cols: R X F A B D Q H T
<59>: [174 158 162 117  78 123 125 157 134]
<39>: [163 119  77 135 161  81 110 174 110]
<6>: [126 135 130 174 173 182 130 116 139]
<63>: [126 135 130 174 173 182 130 116 137]
col: [161 173 173] : B
col: [163 126 126] : R
col: [123  81] : D

cols: N S W P G Z
<115>: [135 104  96  99 122 147]
<116>: [129 125 122 126 124 134]
<167>: [138  96  87  76 132 127]
<12>: [135 109 103 107 123 149]
<53>: [137  96  89  84 131 138]
<123>: [133 114 108 114 120 147]
<135>: [131 119 115 121 123 143]
col: [135 129] : N
col: [135 129 138 135 137 133] : N
col: [134 127 149 138] : Z
col: [ 99 126  76 107] : P
col: [122 124] : G
col: [149 138 147] : Z

cols: M E J C U Y L K
<91>: [133  94 178 183 173 149 134  97]
<107>: [ 80 180  78 102 126 155  79 181]
<24>: [157 123 105  84  75  81 158 120]
col: [102  84] : C
col: [ 78 105] : J

cols: gamur duki Talog Rugim poze Kiz Pap Sofum Gusep gipo
<82>: [127 126 126 156 101  86 168 140 127  74]
<10>: [149 146 167 166 131 152 128 140 125 109]
<31>: [119 124 111 126 169 106 137 146 122 141]
col: [166 126] : Rugim
col: [127 125] : Gusep

cols: nuga guz lim vir Kugis susu mapom Bafu
<78>: [135 101 142 141 124 160 134 120]
<168>: [ 97  79 101 138  89 127 119 137]
<83>: [ 92 102 104 132  82 145 102 137]
<32>: [129 105 139 133 127 166 138 124]
<20>: [160 133 174  89 151  66 111 141]
<75>: [177  89 190 119 139 109 124 161]
<112>: [ 91  83 104 141  84 131 121 135]
<133>: [ 75  90  97 123  86 135 114 125]
<194>: [ 88  97 106 140  82 144 107 134]
<150>: [ 96  79  99 140  84 119 121 130]
<71>: [155  96 142 132 123 175 138 112]
col: [138 132 133  89 119 141 123 140 140 132] : vir
col: [119 175] : susu
col: [135 125 134 130] : Bafu
col: [ 89 119 141 123 140] : vir

cols: gis Sika tov Nar lis bep Zeru zulo konov Novuk
<41>: [107 135 152 128  90 114 150 151 128 121]
<58>: [110 132 152 127  92 113 152 150 126 119]
<52>: [120  81 165 132 155 105 133 100 174 115]
<151>: [114 132  97 155 136 134  99 134 143 142]
<86>: [114 132  97 155 136 134  99 134 143 158]
<178>: [153 103 132 106 170 118 118  83 167 133]
<97>: [174 120 135  66 161 130 167  98 140  90]
<199>: [109  92 160 139 146 107 124 115 167 122]
<117>: [153 103 132 106 170 118 118  83 167 158]
<109>: [154 135 166 102 141  90 170 127 135  67]
col: [107 110 120 114 114 153] : gis
col: [155 106  66 139 106 102] : Nar
col: [174 143 143] : konov

cols: Gogit fet gelon nop Vaz
<33>: [ 99 130 109 149 143]
<18>: [152 125 130 149  94]
<90>: [152 125 130  97  94]
<15>: [144 143 164  81  97]
col: [130 125] : fet
col: [97 81] : nop
col: [152 152] : Gogit
col: [149  97  81] : nop

cols: pemeg sor terog moli noto Taguv Tup nipit
<64>: [128 127 174 128 130 114 124 128]
<8>: [124 126 174 129 130 119 129 128]
<80>: [128 127 174 128 130 110 134 127]
[128 127 174 128 130 110 134 127] : <80>
col: [114 119] : Taguv
col: [128 129] : moli
col: [129 134] : Tup
col: [129 128] : moli

cols: dedar Ganeb zapo gidi foseg
<129>: [106 107 179 129 109]
<159>: [127  98 112 119  92]
<182>: [127  98 111 119 122]
<218>: [131 150 128 110  95]
<98>: [143 107 179 129 109]
<154>: [ 92  97 120 146 107]
<62>: [122 142 152 132 109]
<201>: [109 133 102 159 138]
<197>: [127  98 111 119  92]
<74>: [134 129 113 179 146]
<4>: [116 130 139 127 115]
<131>: [146 129 177 160  99]
col: [142 133  98] : Ganeb
col: [146 132] : gidi
col: [ 98  98 150] : Ganeb
col: [107 109 138] : foseg
col: [107  97] : Ganeb
col: [127 131 143  92 122 109 127 134 116 146] : dedar

cols: luvu noluv tovi tuzes pafe
<130>: [126 186 105 187 129]
<17>: [159 191 103 182 114]
<118>: [159 191 103 178 109]
<134>: [159 191 103 182 120]
col: [105 103] : tovi
col: [186 191 191] : noluv

cols: fotag lin povu daz teru
<136>: [113 101 124 145 117]
<94>: [138 135 141 178 127]
<77>: [128 132 135 119 140]
<140>: [110 102 161 154 163]
<21>: [142 148 112 116 112]
col: [135 161 112] : povu
col: [140 163 112] : teru
col: [113 138] : fotag

cols: naf keva nupen sugu Zabul pid
<139>: [137 118 111 106 154 122]
<50>: [106 186 186 168  73 130]
<84>: [135 116 127 131 119 134]
<16>: [126 150 146 157 121 132]
<113>: [117 119 131 128 101 132]
<85>: [118 125 146 143 108 143]
col: [168 131 157 128 143] : sugu
col: [127 146] : nupen
col: [130 134 132 132 143] : pid

cols: gen zimud zopo Ded fetaz zub vafem
<144>: [174  89 121 154 120 154 110]
<96>: [190 107 121 154 121 154 110]
<19>: [174 107 121 154 121 154 110]
<61>: [190 107 121 126 137 126 125]
<44>: [190 107 121 126 121 126 125]
<105>: [135  90 121 154 119 154 110]
<149>: [174 160 121 140 136 140 113]
[135  90 121 154 119 154 110] : <105>
col: [ 90 160] : zimud
col: [174 190 174 190 190] : gen

cols: gibal foga zeka gur vukad gebis Vife miku moze vul
<72>: [170 142 146 116 118 127 117  70 112 160]
<122>: [170 142 146 116 118 127 117 166 145 142]
<14>: [155 117 122 128 134  69 102 142 180 140]
<27>: [ 68 108 151 178 139 152 116 122 147 126]
<29>: [ 68 108 151 178 139 152 116 122 122 126]
<30>: [155 117 122 118 134  69 102 142 180 140]
col: [170 170 155] : gibal
col: [108 117] : foga
col: [140 126 126 140] : vul

cols: lep gali Telo finor tupug nizub kipof Lugor mobut
<37>: [129 135 128 138 133 130 128 130 130]
<172>: [128 132 127 129 124 129 128 128 129]
<69>: [ 87  88  87 120 147  87  87  86  87]
<127>: [ 67  67  68 115 149  66  68  67  67]
<125>: [120 124 119 131 137 121 119 119 119]
<161>: [125 122 126 129 129 124 126 127 126]
<186>: [131 131 131 129 131 131 131 131 131]
<147>: [131 137 130 134 126 132 130 131 131]
<81>: [125 120 127 128 131 123 127 128 126]
<57>: [178 168 178 114  95 177 178 176 176]
col: [129 128  87] : lep
col: [129  87  67] : mobut
col: [125 131 131] : lep

cols: veni Mora Nemaf bavob gubu
<146>: [165  81 142 149 121]
<68>: [116 151  99  89 166]
<188>: [ 95 180 126 126 116]
<196>: [100 171 136 132 133]
<190>: [100 122 109  95 151]
<55>: [122  98 109  95 163]
<38>: [100 171 136 142 109]
<48>: [132 108 106  94 166]
<54>: [122 124 109  95 163]
<198>: [170  99 124 121 143]
<121>: [122  98 109 137 129]
col: [ 95 100] : veni
col: [133 151 163 109 166 163] : gubu

cols: Mef pipa buza Guda nulav sazi
<101>: [165 131 129 121 135 166]
<92>: [154 116 117 120  79 147]
<120>: [191 140  86 137  83 164]
<25>: [ 90 109 168 114 141 107]
<22>: [191 140  86 137  83  94]
<124>: [152 131  95 122  85 164]
<138>: [106 128 135 143 155 109]
<177>: [165 131 129 121 122 188]
<95>: [165 131 129 121 122 147]
col: [164 109] : sazi
col: [ 85 155 122] : nulav
col: [120 137 114 137 122 143 121] : Guda
col: [191  90 191] : Mef
col: [ 90 191 152] : Mef
col: [83 85] : nulav

cols: lizub korim Vemo nus Pigo luvin pir fova Vis
<7>: [ 76  86  74  72 173  90 110 118  81]
<100>: [ 97 142 155  85 158 159 137 123 114]
<45>: [109 113 134 114 134 147 101 106 154]
col: [155 134] : Vemo
col: [ 85 114] : nus
col: [ 86 142] : korim
col: [76 97] : lizub
col: [ 74 155] : Vemo
col: [118 123] : fova

cols: bekiz vup zokis nakal
<73>: [118 138 116  92]
<43>: [128 138 114  88]
<132>: [128 136 109  79]
<102>: [128  92 128 121]
<93>: [ 99  89 103 117]
<141>: [101  90 128 128]
<155>: [105  95 109 123]
col: [ 88  79 121 117 128] : nakal
col: [128 128 128  99 101 105] : bekiz
col: [89 90 95] : vup
col: [116 114 109 128 103] : zokis
col: [114 109 128 103 128] : zokis
col: [138 136  92  89] : vup

cols: gunu rupov Reser geba Lal vor kom monu deno Podo
<88>: [124 133 126  79  91 112 168 126 142 160]
<35>: [143 146  94 145 140 130 103 108 138 112]
<67>: [135 145  90  79 120 142 181 147  98 165]
<87>: [124 133 126  79  91 112 168 126 142 124]
col: [112 130 142] : vor
col: [143 135 124] : gunu
col: [138  98 142] : deno

cols: pesug rus Kazig bulo nom viki
<99>: [132 131 153 133 166  96]
<142>: [131 116 133 162 190  89]
<56>: [112 124 188 103 150 119]
<9>: [127 130 104 130  73 151]
<70>: [115 143 119  82  82 147]
<173>: [112 134  94  84  67 166]
<110>: [120 137  92  88  70 161]
<157>: [128 116 114 166 178 100]
<158>: [116 123  96 100 104 135]
col: [ 70 178] : nom
col: [131 116 124 130 143] : rus
col: [166 190] : nom
col: [103 130  82  84  88] : bulo
col: [ 89 119 151 147 166] : viki
col: [130  82  84  88 166 100] : bulo
col: [133 162 103] : bulo

cols: vanud dalav zal zumot zan Bas pokip nobav lonul Kuri
<36>: [164 124 134 102  92 162 139 159 172  78]
<40>: [108 138 107 143 147 118 119 103 108 159]
<23>: [ 84 180 144 128 169 130  94 148 121 146]
<111>: [108 138 107 143 148 118 119 103 108 159]
<5>: [142 137 128 155 122 118 112 126 138 141]
col: [108 138] : lonul
col: [107 144] : zal
col: [ 78 159] : Kuri
col: [103 126] : nobav
col: [159 146 159] : Kuri
col: [147 169 148 122] : zan
col: [162 118] : Bas

cols: niv danu dogo dat
<104>: [145  97  86  86]
<137>: [138 120  82  82]
<47>: [138 120 168 168]
<66>: [145  97  86  73]
col: [138 138 145] : niv
col: [ 97 120] : danu

cols: kef masez vefil divo fakof let fadok fir
<76>: [154 111 135 112 146  95 123 116]
<108>: [133 152 151  99 101 143  97 167]
<128>: [154 111 135 112 146  95 123 139]
col: [ 95 143] : let
col: [146 101] : fakof
col: [143  95] : let

cols: vuf ruso Neza tezal rati
<169>: [149  89 164 108 101]
<3>: [149  89 164 108 159]
<11>: [ 99  89 164 108 159]
<153>: [108 110 129 130 135]
<119>: [102  73 160 131 151]
<65>: [108 110  97 130 135]
<145>: [129  91 143 151 135]
col: [159 135] : rati
col: [ 89  89 110  73 110  91] : ruso
col: [149  99 108 102 108] : vuf
col: [164 164 164 129 160] : Neza
col: [101 159 159 135 151 135] : rati
col: [108 108 108] : tezal

cols: Nesup liri mezi Logi dil Riz Bizu dum
<34>: [129 170 125 136 130 119 109 129]
<163>: [126 128 127 129 128 117 121 130]
<203>: [126  77 130 122 127 128 144 128]
<175>: [130 155 128 131 129 138 127 127]
<2>: [129 127 130 127 128 138 135 125]
<126>: [128 115 128 124 128 138 139 128]
<170>: [127  64 131 119 128 136 152 127]
<171>: [127 109 128 128 127 117 126 130]
<208>: [125 101 129 127 128 117 129 129]
<152>: [128  94 129 122 128 137 144 128]
<143>: [128 160 126 134 129 118 113 128]
col: [136 129 122 131 127 124 119 128] : Logi
col: [138 138 136 117 117 137] : Riz

cols: tizef Lefu mobim Mize napi goru
<26>: [158 158 140 137 121 115]
<42>: [ 72 120 137 133 185 123]
<28>: [ 83 136 139 132 115 123]
<60>: [ 69 151 126 136 154 128]
col: [136 151] : Lefu
col: [123 128] : goru
col: [139 126] : mobim
col: [120 136] : Lefu
col: [137 133 132] : Mize

cols: Bevaz Tok kaluf riru zaz Kode Gepeb
<165>: [ 72 102  89 145 169 130 134]
<164>: [128 101 145  98 137 126 119]
<49>: [147 120 110 122 113 112 144]
<187>: [138 113 151  96  83 130 129]
<79>: [129 139 130  70 143 102 156]
<106>: [151  93 180 120 167 159  81]
<185>: [150 109 116 114 105  92 151]
<183>: [176  83 164 120 112  96 130]
<184>: [104 116 116  85 160 116 138]
col: [ 72 128 147 138 129 151 150 176] : Bevaz
col: [126 112 130 102 159] : Kode
col: [ 83 143 167 105 112 160] : zaz
col: [ 83 143] : zaz
col: [128 147 138] : Bevaz

